Each row below is a small network's average activation on inputs in which a field has the value named, seen along a few directions.
Values that are neighbours, or in one group, have similar rows; names and order tell nothing.
(in the rows, 500 means zero)
Random noise pushes rows far along 5 fixed directions. That doesn't count. These rows show it; they differ only by the noise:
[419 712 590 382 394 541 440 330 413 359 594 550 521 645 412 697 313 453
 121 613]
[357 502 282 480 595 490 497 363 432 503 483 484 536 416 517 585 487 566
 524 454]
[758 560 537 629 385 455 513 262 470 381 721 701 509 852 294 576 636 325
 414 605]
[279 570 212 420 633 510 615 335 471 562 511 718 534 652 579 552 200 669
 538 406]
[424 470 586 515 575 300 307 276 438 385 588 476 526 528 343 675 637 270
 223 699]
[318 568 650 356 578 345 391 439 469 574 534 627 455 479 627 550 253 438
 179 476]
[654 604 485 518 323 638 476 470 389 436 527 334 494 296 493 566 666 512
 452 411]


Field D:
d14: [625 489 596 506 497 630 584 598 554 511 556 725 522 897 388 359 379 607
 625 574]
d7: [640 803 383 415 203 875 695 555 433 444 541 548 507 486 601 541 272 738
 489 271]
d10: [722 657 697 521 248 744 608 523 529 558 763 775 392 744 534 421 134 609
 369 302]
d15: [709 793 786 382 235 625 626 756 485 387 430 536 492 639 615 482 387 543
 316 571]
d6: [650 467 500 558 429 540 737 645 717 682 375 718 430 704 649 357 368 656
 793 320]
d4: [391 623 409 416 403 692 563 398 632 308 577 609 516 963 177 586 216 648
 396 683]
d13: [305 492 380 491 587 382 444 439 527 355 328 242 613 357 482 667 646 370
 556 702]
d11: [694 589 620 406 358 658 707 625 634 516 484 800 511 986 544 381 250 569
 597 566]
d1: [564 423 522 668 407 538 543 398 625 577 746 865 501 969 274 454 272 435
 427 617]
d12: [347 416 503 552 370 639 422 575 465 541 319 131 595 129 511 609 571 490
 380 535]
d8: [350 606 656 255 517 346 491 656 498 528 525 485 428 376 736 435 297 476
 283 387]
d3: [712 512 504 523 421 762 534 631 383 337 527 355 494 391 399 399 692 590
 746 441]
d2: [577 690 466 485 397 734 667 608 498 499 610 551 412 570 439 387 391 641
 612 360]
d9: [553 460 658 535 420 276 283 338 443 408 424 264 558 420 343 678 788 213
 246 749]
d5: [428 399 134 629 897 369 717 334 491 512 513 767 561 905 517 417 470 622
 916 564]
A value of D combines one of 5 hidden first parts with one of 3 second parts; all combinations occur once.
Q: Changing only the second part turns d1 into d14. d12 has the same second part as d1; what does that change turn d12 into?
A: d11
Q: Changing only the second part turns d5 into d8. d15 has the same second part as d5; what does that change turn d15 into?
A: d13

Field S:
s2: [285 467 421 470 487 685 450 442 448 414 494 306 542 223 369 626 483 613
 405 549]
s9: [433 582 469 431 472 518 458 342 358 366 618 449 499 446 482 663 495 462
 303 561]
s13: [596 304 191 659 675 462 614 343 488 606 634 760 472 536 599 407 568 591
 880 321]
s5: [372 561 541 432 591 270 580 448 500 633 547 763 508 612 697 422 189 391
 340 444]
s12: [227 484 629 371 629 387 312 547 503 395 345 383 540 526 415 569 388 437
 289 696]
s10: [539 427 407 595 602 257 470 393 534 398 471 476 510 627 393 579 847 326
 608 632]
s1: [688 736 509 507 205 831 686 459 469 549 659 742 442 794 511 483 113 652
 484 291]
s4: [306 253 333 572 683 427 470 465 581 606 480 472 550 404 443 441 491 564
 574 560]
s7: [855 726 875 432 185 522 532 701 537 529 467 557 432 650 611 403 466 407
 338 430]
s8: [563 556 619 557 392 660 439 526 517 304 570 301 586 599 168 611 737 415
 382 731]
s3: [579 339 593 561 545 466 417 621 571 627 466 460 412 385 523 370 585 526
 621 449]
s6: [678 631 227 533 324 718 659 463 403 434 417 373 622 469 501 585 704 587
 728 397]
s11: [724 532 843 513 399 450 334 662 511 340 450 219 426 282 458 499 839 337
 412 660]
The values of S form a ring.
Q: A walk along S starts at s4 and steps to its neighbour s3. Put s2, s5, s12, s1 in the order it reaches them.
A: s12, s5, s1, s2
Q: Name the neighbours of s7, in listed order.
A: s10, s11
